A small network was shown many inputs. Here are its activations along a few directions, one row for each input.
Each table varies a few parts of the input and shows all the possible inputs, shuffled.
Descriptions start from the smaller parts, as in this example, which fits no table here: one of 5 places around a ring, together with either a single point or one of 11 places around a ring or (one of 3 separate values, together with one of 6 places along a line).
Shared parts are said once, and a part with two or three values counts as separate values.
In the rows, 128 means zero.

Rows:
row 1: [113 176 119 143 127 105 123  79  71 134 137  83 124 104 158 110 182]
row 2: [154 139 175 133 103 119 117 214 204 122 123  70 182 168  49 164 105]
row 3: [125 109 169 145 144 113 129 227 186 165 111  88 222 172 106 166 102]
row 4: [184 110 173 118 128 100 129 130 107 108 143 135  72 161 111  93 133]
row 5: [156 132 146 103 110 131  84 138 152 102 109 162 124 187  87 153 118]
row 6: [143 129  95 122  90 137 152  90 156  81 123 134  81 101 107 125 133]
row 7: [167  78 124 119 114 123 136 112 147  88 120 146  82 144 100 132  86]
row 8: [139  90 159 148 164  64  94 126  64 151 128 117 122 162 151 119 121]
row 9: [101 137 130 148 165  87 111 106  59 165 132 107 145 123 179 103 138]
row 10: [138  51 108 133 152 120 136 130 122 137 122 162 120 140 141 131  72]
row 11: [119  74 128 121 156 134 116 146 118 148  93 164 128 140 124 160  79]
row 12: [136  51 145 144 156 124 132 132 116 136 157 163 106 135 163 121  91]
row 13: [125 151 114 110  94 150 133 106 152  92  94 135  88 101  90 154 139]
row 14: [132 183 117 105  85 143 101 117 160  95 113 149 122 144  94 147 165]
row 15: [ 99 189  90 110 111 167 111 110 135 133 120 143 164 125 135 143 166]
row 16: [ 87 151 102 115 150 149 101 137 122 164 116 168 185 144 157 136 122]
row 17: [165  77 161 130 118 127 133 114 141  87 156 147  69 139 121 122 105]
row 18: [ 85 158 131 142 143 135 135 213 173 181 130  77 245 124 118 147 111]
row 19: [161 162 143 122 104 113 146 108 115 101 147 123  71 118 117  87 179]
row 20: [111 136  68 128 116 161 163  83 132 120 129 127 123  81 148 121 135]
row 21: [110 136 106 139 120 164 159  85 125 119 165 129 109  76 169 111 153]
row 22: [129 168 117 127 129 138 156 102  90 140 153 117 113  98 159  83 181]
row 23: [ 92 158  88 115 121 175 143  99 127 131 101 129 130  81 131 149 141]
row 24: [ 96 196 119 136 105 155 145 187 187 149 134  52 223 105  98 154 155]
row 25: [116 129 128 132 167 120 145 129  77 171 149 141 133 118 181  75 137]
row 26: [127 105 131 116 148 127  84 156 126 151 111 179 162 182 128 153 104]
row 27: [155  83 157 132 165  97 128 149  82 157 145 151 110 157 153  93 119]
row 28: [ 80 120  99 121 159 156 133 126 114 161  97 153 151 101 152 143  97]
row 29: [ 98  97  79 133 155 143 152 110 118 151 125 152 143 101 170 114  90]
row 30: [130 190 145 133  79 132 133 194 213 113 127  57 179 126  57 157 153]
row 31: [146 170 145 138 103  80 112  86  97  95 131  89  82 123 116 115 181]
row 32: [ 98  98 117 144 158 146 149 112 112 150 161 153 129  96 191 104 109]
row 33: [169 118 175 135 128  68  95 107  89 101 127 100  84 166 109 120 134]
row 34: [142 129 132 133  94 140 150  92 149  81 159 135  67  96 127 115 151]
row 35: [149 100 144 107 119 137 116 128 143  99  91 147  90 143  83 160  92]
The inputs of row 22 and row 19 match in every part but one. If row 23 is changed in the same way as row 22 into row 19, which row does it become? -> row 13
What do these inputs look like to the network? -> one of 5 places around a ring, together with either a single point or one of 6 places along a line
Change only the place on the ring of 5 in row 21. List by row number the other rows that result. -> row 12, row 17, row 32, row 34
A walk changes only the place on the line of 6. It starts at row 9 and steps to row 25. List the rest of the walk in order. -> row 32, row 29, row 28, row 16
A walk changes only the place on the line of 6. It starts at row 26 and steps to row 11. List the rest of the walk in order. -> row 10, row 12, row 27, row 8

Rows:
row 36: [167 122 137 120 121  83 109  96  88 103 116 137  68 151 110 107 136]
row 37: [105 182  88 125 129 123 132  92  87 144 120 112 136 100 149 105 168]
row 38: [152 123 145 120 108 106  89  78 104  83 122 154  56 144 111 136 138]
row 39: [140  14 135 126 193 119 108 133  78 163 120 196 119 172 166 131  45]
row 40: [133 157 119 109  87 164 127 163 208 105 118 134 158 142  78 160 131]
row 41: [ 90 184  96 125 116 147 112  74 103 124 126 129 125  92 150 133 170]
row 42: [131 155 170 125 128 122 126 194 158 146 115  94 170 150  94 142 137]
row 43: [120 175 142 119  95 133  91 148 171 109 102 105 160 149  79 179 145]
row 44: [103 167  74 114 108 178 148  89 139 119 143 158 123  86 150 114 155]
row 45: [134 173 134 119 109 109 111 166 156 128  95  88 172 157  78 150 143]
row 46: [139 145 178 155 127  89 126 192 160 143 151  57 190 159 114 129 141]
row 47: [165 106 123 109 101 137 125  92 140  78 138 183  55 137 111 116 123]
row 48: [ 95 135  75 132 113 176 181  91 148 117 137 124 113  50 148 124 128]
row 49: [126 125 121 127  93 162 159 165 217 103 112 101 148 106  76 169 104]
row 50: [157  74 124 126 107 135 157  94 150  76 132 148  45 102 109 126  97]
row 51: [101 163 124 131 148 136 147 121  88 161 140 118 135  93 165  97 163]
row 52: [171  92 180 155 140  62 123 123  91 117 173 106  86 152 145  86 135]
row 53: [ 78  74  87 134 199 160 134 129  77 202 121 172 188 122 207 128  79]
row 54: [163 103 172 125 141  95 123 126  89 121 136 143  66 144 126 100 131]
row 55: [109 152 131 161 146 102 146 119  90 159 175  81 154 101 185  84 168]
row 56: [107  66 133 128 179 147 111 203 146 188  96 147 223 179 135 172  52]
The inputs of row 46 and row 55 match in every part but one. If row 42 is changed in the same way as row 46 into row 55, which row does it become? -> row 51
What do these inputs look like to the network? -> one of 3 separate values, together with either a single point or one of 6 places along a line
Change only the choice among 3 separate values in row 47. List by row number the other rows that result. -> row 40, row 44

Rows:
row 57: [119 162 117 129 108 138 146 121 142 118 123  94 130  98 114 132 150]
row 58: [144  92 113 125 146 110 124  27  38 105 152 193  17 109 187  73 136]
row 59: [145 155 141 125 100 119 114 126 145 102 129 111 120 141  99 136 151]
row 60: [112 104 118 129 146 143 126 146 137 149 127 149 160 135 144 139 101]
row 61: [122 116 142 137 153 115 131 157 117 158 133 118 157 138 144 119 118]
row 62: [142 141 127 118 101 138 136 129 157 102 116 119 111 122  92 140 133]
row 63: [125 151 114 122 100 152 135 122 162 106 129 125 126 113 110 140 141]
row 64: [130 107 147 133 147 110 104 151 120 145 127 135 152 162 134 137 112]
row 65: [137 163 137 130 107 125 141 133 141 116 136  94 125 116 110 120 159]
row 66: [104 116 121 137 154 127 136 146 119 161 120 119 163 120 148 130 109]
row 67: [126 101 131 122 146 131 115 151 130 145 115 153 148 153 127 142  99]
What do these inputs look like to the network? -> either a single point or (one of 2 separate values, together with one of 5 places around a ring)

Rows:
row 68: [113 156 140 134 143 119 118 152 116 160 142 119 171 141 150 114 151]
row 69: [143 109 106 120 135 111 116  26  39 101 134 177  23 108 165  91 143]
row 70: [ 92 119 107 140 154 139 147 147 128 167 124 115 178 107 156 131 109]
row 71: [145 126 125 122  91 150 145 134 187  89 128 124 111 119  89 146 121]
row 72: [135 105 161 147 152  92 124 163 116 152 132  93 157 151 133 126 113]
row 73: [133 104 127 116 130 146 117 153 159 129 121 166 143 156 116 146  98]
row 74: [143 135 161 130 139 106 109 160 120 145 139 119 153 167 128 119 139]
row 75: [100 149 107 123 141 153 132 144 132 160 130 141 175 123 151 124 134]
row 76: [107 124 109 115 135 167 127 145 151 144 122 164 159 130 136 144 110]
row 77: [158 105 115 130 119 121 154  34  71  84 167 156   9  85 162  71 149]
row 78: [140 162 150 126 117  99  98 132 116 122 113  97 135 154 102 138 153]
row 79: [ 97 176  95 119 119 146 121 116 128 137 105 119 157 110 126 143 149]
row 80: [105 151  97 111 113 160 116 117 147 121  97 142 141 118 110 162 125]
row 81: [111 183 128 130 121 113 107 124 112 137 117  97 153 128 125 132 166]
row 82: [147 139 148 116 112 110  99 137 137 109 100 124 118 160  84 151 129]
row 83: [100  94 109 132 149 153 142 148 148 151 115 138 162 115 141 150  85]
row 84: [143  82 160 137 147 103 124 168 136 139 119 119 140 156 115 139  89]
row 85: [120 146 106 121  96 171 156 125 179 104 129 122 127  94 108 144 133]
row 86: [162 134 157 127  95 121 138 146 169  92 133 103 104 136  82 132 137]
row 87: [125  75 128 132 143 132 132 156 155 136 114 140 147 140 121 152  73]
row 88: [155 157 158 137 100 110 137 141 148 106 146  77 121 131 100 119 162]
row 89: [146  82 117 125 157 117 126  54  42 125 159 199  41 120 189  73 128]
row 90: [106 126 140 151 157 106 133 155 112 167 136  92 175 125 155 121 126]
row 91: [126 178 137 141 105 124 147 133 144 120 150  77 139 104 122 114 174]
row 92: [139  53 117 140 170 104 139  58  38 132 154 173  44 105 194  79 104]
row 93: [130 131 116 111 108 139 106 125 155 105  95 144 125 143  91 164 113]
row 94: [112 171 104 130 102 157 161 125 160 120 138  99 142  86 123 125 157]
row 95: [150 112 159 121 134 116 110 165 140 132 126 145 136 172 110 132 114]
What do these inputs look like to the network? -> one of 4 places along a line, together with either a single point or one of 6 places around a ring
The inputs of row 84 and row 86 match in every part but the place on the line of 4. If row 70 is changed in the same way as row 84 into row 86, which row does it become? -> row 94
A walk changes only the place on the ring of 6. It starts at row 79 and steps to row 80. List the rest of the walk in order. -> row 93, row 82, row 78, row 81

Rows:
row 96: [154 125 160 131 131 102 124 109  89 117 151 125  80 132 135  97 148]
row 97: [126  78 115 133 137 147 150 121 145 122 132 145 117 114 140 132  84]
row 98: [125 119  97 110 122 139 117  78 109 105  97 163  82 115 121 139 113]
row 99: [101 128 131 148 155 110 119 139 108 163 137 114 170 129 165 124 129]
row 100: [137  80 148 135 142 109 107 150 134 131 123 144 135 160 124 148  93]
row 101: [157 109 152 139 139  94 140 128  99 128 155 118  96 133 139  88 134]
row 102: [161  98 150 121 123 121 127 107 114 100 137 154  64 135 121 117 126]
row 103: [147  97 158 148 146  95 135 137 108 135 151 100 124 139 142 109 117]
row 104: [152 111 130 116 122 107 105  92  98 102 102 147  73 143 108 136 123]
row 105: [137  89 109 123 130 145 155 112 135 115 136 163  89 109 137 111 101]
row 106: [135 125 153 124 157 100  90 153  94 159 126 142 156 180 138 121 125]
row 107: [115 106 110 109 148 151 105 137 130 146 107 187 149 156 137 145  92]
row 108: [134 106 117 116 122 153 139  93 125 104 132 170  72 108 134 120 116]
row 109: [100 179 142 141 127 133 134 199 176 166 109  66 220 132 109 151 141]
row 110: [109 137 125 116 115 161 137 197 210 134  94 112 198 135  80 180  96]
row 111: [108 103 102 141 143 150 157 116 125 144 143 127 138  94 162 121 110]
row 112: [136 178 110 109  64 164 135 104 191  68 122 123  99 109  75 149 156]
row 113: [159 197 151 125  72 113 118 120 154  80 141  78 108 134  78 126 188]
row 114: [106 145  84 119 128 142 124  73  90 127 108 145 103  95 143 129 139]
row 115: [145 138 140 126 131  88 102  94  73 118 116 118  89 140 123 116 146]
row 116: [117 117 132 151 150 115 150 125 107 150 151 100 143 110 168 105 130]
row 117: [128 129 126 142 142 114 155 116  97 143 155 117 115 105 165  84 147]
row 118: [135 129 158 122 115 129 125 211 199 131  99  96 189 163  67 176 106]
row 119: [128 156 168 132 124 110 122 213 174 147 113  66 205 160  81 156 129]
row 120: [130 107 158 145 151  90 104 152 109 148 137 114 150 158 139 128 115]
row 121: [125 146 133 135 135 122 139  97  88 132 151 125  99 104 161  93 162]
row 122: [115 132 104 124 128 157 146  88 106 126 143 152  94  88 156 110 142]
row 123: [115 159 113 129 134 108 117  82  72 133 116 118 108 111 149 112 159]
row 124: [105 146 127 128 161 120 105 141  93 174 126 142 176 151 164 117 138]
row 125: [ 96 132  97 117 154 155 112 133 111 167 118 169 171 136 159 134 118]
row 126: [ 91 114 102 137 148 145 126 131 126 157 129 142 165 113 159 140 109]
row 127: [164  81 142 129 130 113 143 126 124 112 141 147  80 136 124 108 111]
row 128: [ 90 163 112 124 121 165 144 192 191 156 105  94 220 115 102 169 122]
row 129: [110  88 115 129 142 141 119 136 145 135 118 160 143 133 137 151  83]
row 130: [129 218 125 128  76 133 134 108 153  95 141  78 127 105 104 122 202]
row 131: [120 203  95 117  69 167 141  99 171  89 133 105 122  90  99 139 182]
row 132: [166 170 141 115  64 132 121 118 179  63 127 108  92 137  63 146 166]
row 133: [153  70 148 138 137 114 138 135 133 118 137 129 108 142 127 129  94]
row 134: [118 115  96 132 136 148 162 107 116 137 147 145 111  89 159 101 127]
row 135: [142  98 143 114 148 119  93 152 119 142 112 171 141 183 124 141 102]
What do these inputs look like to the network? -> one of 5 places around a ring, together with either one of 2 separate values or one of 6 places along a line
The inputs of row 128 and row 110 match in every part but the place on the ring of 5. If row 126 is changed in the same way as row 128 into row 110, which row does it become? -> row 129
The inputs of row 99 and row 120 match in every part but the place on the ring of 5. If row 116 is changed in the same way as row 99 into row 120, which row does it become? -> row 103
Which other rows agree with row 118 in the place on the ring of 5? List them by row number. -> row 100, row 102, row 104, row 127, row 132, row 133, row 135
